Each row below is a small network's average activation on inputs in which a field has the value named, seen along a few directions.
Values that are neighbours, or in one group, have similar rows; names and order tell nothing.
(in the rows, 500 means zero)
Random noise pushes rows far along 3 fixed directions. That doesn't count. These rows show it; they differ only by the noise:
[660 376 699 516 433 536 494 546 521 541 607 380 516 488 467]
[649 353 737 504 408 436 477 521 512 551 604 336 464 505 455]
[543 437 605 495 466 531 485 518 500 437 533 415 466 493 489]
[857 291 869 515 412 514 510 650 561 584 702 290 659 446 442]
[779 404 712 506 512 713 540 707 564 410 631 402 760 395 492]


RIG, 10 values:
zop: [507 467 447 704 377 600 515 339 601 909 654 537 333 632 461]
gegu: [545 520 470 466 480 537 490 500 460 874 550 622 480 520 386]
ter: [310 514 445 503 525 253 370 441 346 495 436 493 379 528 427]
muvon: [580 543 437 510 365 351 571 399 638 553 524 506 508 540 566]
teka: [491 461 523 475 592 581 452 621 407 311 452 440 656 454 437]
metam: [351 659 414 325 675 375 483 575 414 305 289 548 516 464 554]
sil: [590 520 463 651 441 576 519 624 512 526 586 527 650 479 614]
muno: [543 554 439 484 472 418 665 446 623 446 437 556 639 488 571]
makod: [254 546 310 579 507 649 442 284 472 549 451 637 216 570 491]
fovap: [568 513 478 385 671 527 558 548 510 576 486 619 631 436 528]
RIG is arranged as a line.
Question: A walk along RIG starts at muno and steps to its neighbour muvon. Put zop, ter, makod, fovap in the order it reaches them.
Answer: zop, makod, ter, fovap
Question: What is the length, in steps, of the shortest route from teka to sil?
Answer: 3

DENUT, 10 values:
kenop: [289 499 430 514 535 408 372 335 317 803 424 602 211 618 415]
res: [562 562 413 475 615 607 605 641 503 614 425 618 770 483 513]
giz: [292 718 205 597 476 688 499 491 536  90 408 591 515 480 558]
tuf: [503 560 365 326 618 594 502 522 466 575 485 649 533 472 493]
tul: [716 440 696 507 314 241 571 600 547 467 551 355 654 447 613]
zanu: [524 386 623 478 529 634 418 506 425 656 514 432 433 513 398]
gor: [627 590 484 325 575 458 626 641 612 249 396 489 823 387 574]
zepe: [560 551 486 549 487 586 591 479 631 352 541 508 541 478 654]
lum: [493 459 459 702 532 809 421 533 466 597 648 569 505 496 387]
dogu: [719 328 756 586 500 650 536 577 608 482 714 391 584 433 461]
DENUT is arranged as a ring.
Question: Which values are neighbours of giz? Give them in the order they are listed.
Answer: zepe, dogu
Question: Which values are neighbours of zanu? Give them in the order they are listed.
Answer: kenop, lum

VOLEN, 9 values:
pokef: [471 596 414 407 545 384 595 444 559 376 400 578 541 495 599]
zuk: [563 350 636 534 513 475 390 506 472 618 624 384 445 500 364]
raf: [565 587 447 411 618 574 462 666 426 462 422 544 715 460 513]
lesa: [405 613 363 476 608 642 529 613 476 215 423 606 626 408 575]
bozu: [469 492 543 513 427 521 441 473 494 442 579 464 353 483 491]
gisuz: [393 552 358 598 482 609 516 517 558 125 420 428 581 470 569]
bog: [371 549 335 552 589 828 536 487 449 660 479 725 488 496 436]
podi: [710 541 497 572 514 854 633 592 614 474 556 597 781 436 589]
veka: [550 519 509 459 523 460 549 503 522 712 511 549 510 536 509]
VOLEN is arranged as a 3 by 3 grid.
Question: What is the length, in steps, of the shortest route from veka to zuk?
Answer: 3
Question: Which values are neighbours of podi? Give them in the order they are listed.
Answer: pokef, lesa, gisuz
Each value of VOLEN is a pair of two hidden parts, and every pair occurs once (3 first parts, 3 second parts).
Question: Changing only the second part turns podi into lesa. pokef has the same second part as podi; what does that change turn pokef into?
Answer: veka

LEK, 10 values:
tulu: [558 574 380 477 610 751 511 593 440 632 529 722 657 454 478]
voli: [438 597 325 470 443 483 552 360 502 615 406 638 464 550 531]
fiviz: [633 409 597 682 321 587 530 452 568 698 665 440 447 556 522]
ketog: [815 429 603 520 441 573 654 607 639 582 641 490 768 462 567]
lebit: [474 439 454 587 500 749 416 391 467 692 574 535 366 528 461]
kemud: [577 303 787 540 465 224 375 618 402 615 594 261 464 512 378]
tosu: [583 408 668 561 462 475 465 563 545 354 621 368 523 438 455]
kuzon: [852 481 696 370 621 647 640 749 584 548 534 521 923 385 529]
paku: [490 604 378 534 518 670 617 540 668 306 479 507 637 451 587]
luk: [619 451 582 507 551 641 449 552 430 705 576 570 567 483 407]
LEK is arranged as a ring.
Question: A walk along LEK starts at luk and steps to its neighbour kemud. Put voli, ketog, tosu, kuzon in the order it reaches them.
Answer: tosu, ketog, voli, kuzon
Question: What is the length, in steps, of the shortest route from fiviz to tulu?
Answer: 5
